Each row below holds a small network's activations on one input, seen along a few directions.
Each table varies a few parts of the input and shows all the possible inputs, shuffled.
Descriptions start from the smaller parts, as in this example, which fits no table here: line(4) and (point or ring(9) or (values(2) and ring(8))).
Shared parts are said once, and a part with two or three values counts as separate values.
(in the rows, 100 means zero)

Other details of the inputs vary at random and push rows far along three fixed directions, the same in every table; ignore that.

Table:
R1: 94 72 126 94 147 76 59 104 97 62 81 93
R2: 139 117 69 71 67 81 114 102 117 172 95 138
R3: 61 81 78 128 81 131 134 83 106 61 108 84
R4: 78 89 124 101 167 76 83 91 81 84 60 119
R5: 108 130 124 57 121 130 6 126 107 105 114 167
R6: 77 103 106 136 96 107 147 106 106 81 123 49
R7: 115 111 91 112 45 176 90 127 121 82 133 116
R8: 144 80 64 112 108 57 113 69 86 113 94 50
R9: 70 74 91 109 78 147 121 98 104 60 107 74
R10: 90 96 144 108 163 89 66 102 84 83 95 110
R11: 69 96 108 104 176 71 84 111 85 95 60 106
R12: 146 82 80 114 96 37 119 63 97 113 81 42
R13: 116 131 131 91 135 140 21 167 104 119 96 165
R14: 102 122 122 107 43 187 106 129 120 103 108 132
R15: 97 138 103 100 43 154 83 99 130 105 154 122
R16: 69 86 113 83 87 103 149 110 121 71 144 78
R17: 69 82 117 104 146 84 56 95 95 74 67 126
R18: 91 111 82 93 89 70 112 68 81 96 112 86
R19: 160 114 55 116 60 100 82 96 86 152 97 123
R20: 70 84 131 80 164 67 77 103 95 97 127 113
R21: 62 97 109 113 89 139 141 122 110 77 99 70
R22: 162 129 84 116 64 88 107 97 86 157 84 119
R23: 53 80 113 77 83 124 145 108 118 83 126 95
R24: 118 87 73 83 112 15 146 74 80 136 97 74
R25: 67 75 109 113 65 131 126 94 113 57 98 68
R26: 62 87 105 140 67 105 125 86 102 61 116 79
R27: 150 115 67 54 68 87 96 81 98 148 80 97
R28: 114 101 60 76 98 46 128 51 95 116 75 73
R29: 180 128 100 90 78 108 84 121 103 144 83 123
R30: 66 100 119 118 162 75 78 118 73 94 87 108
Each input here is: ring(5) and (values(2) or line(4)).
The inputs of R7 and R8 match in every part but the ring(5) part. If R13 is changed in the same way as R7 into R8, which row does it become? -> R6
Which other rows does R5 become when the values(2) part takes its other values? List them by row number. -> R16
Start at R24 and move only the ring(5) part, one step at a time. The first step leads to R2. Which rows follow, in order? -> R23, R16, R20

Table:
R31: 110 110 92 68 71 106 135 95 110 119 108 94
R32: 69 69 107 112 118 114 97 102 92 50 104 75
R33: 117 125 116 121 93 140 77 129 110 101 109 123
R34: 88 121 103 98 70 158 66 100 107 94 116 150
R35: 121 112 119 60 139 78 59 111 100 127 107 127
R36: 79 76 121 115 98 116 90 98 101 59 98 94
R37: 152 117 79 94 55 120 91 99 98 130 78 105
R38: 134 104 77 100 70 104 90 98 106 118 77 86
R39: 94 101 100 75 86 133 101 124 119 106 132 125
R40: 74 104 115 120 108 133 91 119 113 81 95 102
R41: 156 106 89 117 72 92 110 105 107 136 77 101
R42: 136 117 66 91 61 95 101 112 104 147 111 120
R43: 119 87 122 92 179 43 52 107 71 129 58 134
R44: 75 79 98 101 102 56 139 79 95 79 103 73
R45: 110 117 79 89 65 92 125 92 96 119 99 99
R46: 93 64 82 127 119 67 167 82 90 68 90 24
R47: 64 96 137 82 98 128 92 116 121 84 129 133
R48: 115 107 110 71 173 36 37 103 71 121 83 126
R49: 99 125 117 115 81 166 81 131 108 100 98 140
R50: 49 82 134 119 124 118 94 97 94 25 118 65
R51: 53 104 125 115 117 125 111 112 91 77 104 110
R52: 42 101 110 103 100 112 107 106 112 65 118 104
R53: 121 111 93 118 97 77 134 96 93 117 102 70
R54: 110 73 57 107 88 64 148 55 91 89 102 43
R55: 110 101 80 114 96 70 144 90 98 125 79 66
R56: 142 114 78 110 75 107 108 119 97 156 100 115
R57: 95 97 88 108 90 87 116 65 98 82 119 66
R58: 99 80 97 76 187 37 37 70 77 102 59 111
R59: 107 110 91 75 72 104 125 99 125 124 111 94
R60: 67 89 116 108 99 121 76 88 106 69 118 125
The inputs of R47 and R39 match in every part but one. If R36 is changed in the same way as R47 into R39, which row does it become? -> R32
Describe the family of inputs behind these rows. -> values(5) and (point or ring(5))
Which other rows does R49 become when the values(5) part takes its other values? List them by row number. -> R33, R40, R41, R46
List by row number the other rows that have the values(5) part in common with R31. -> R34, R37, R45, R49, R51
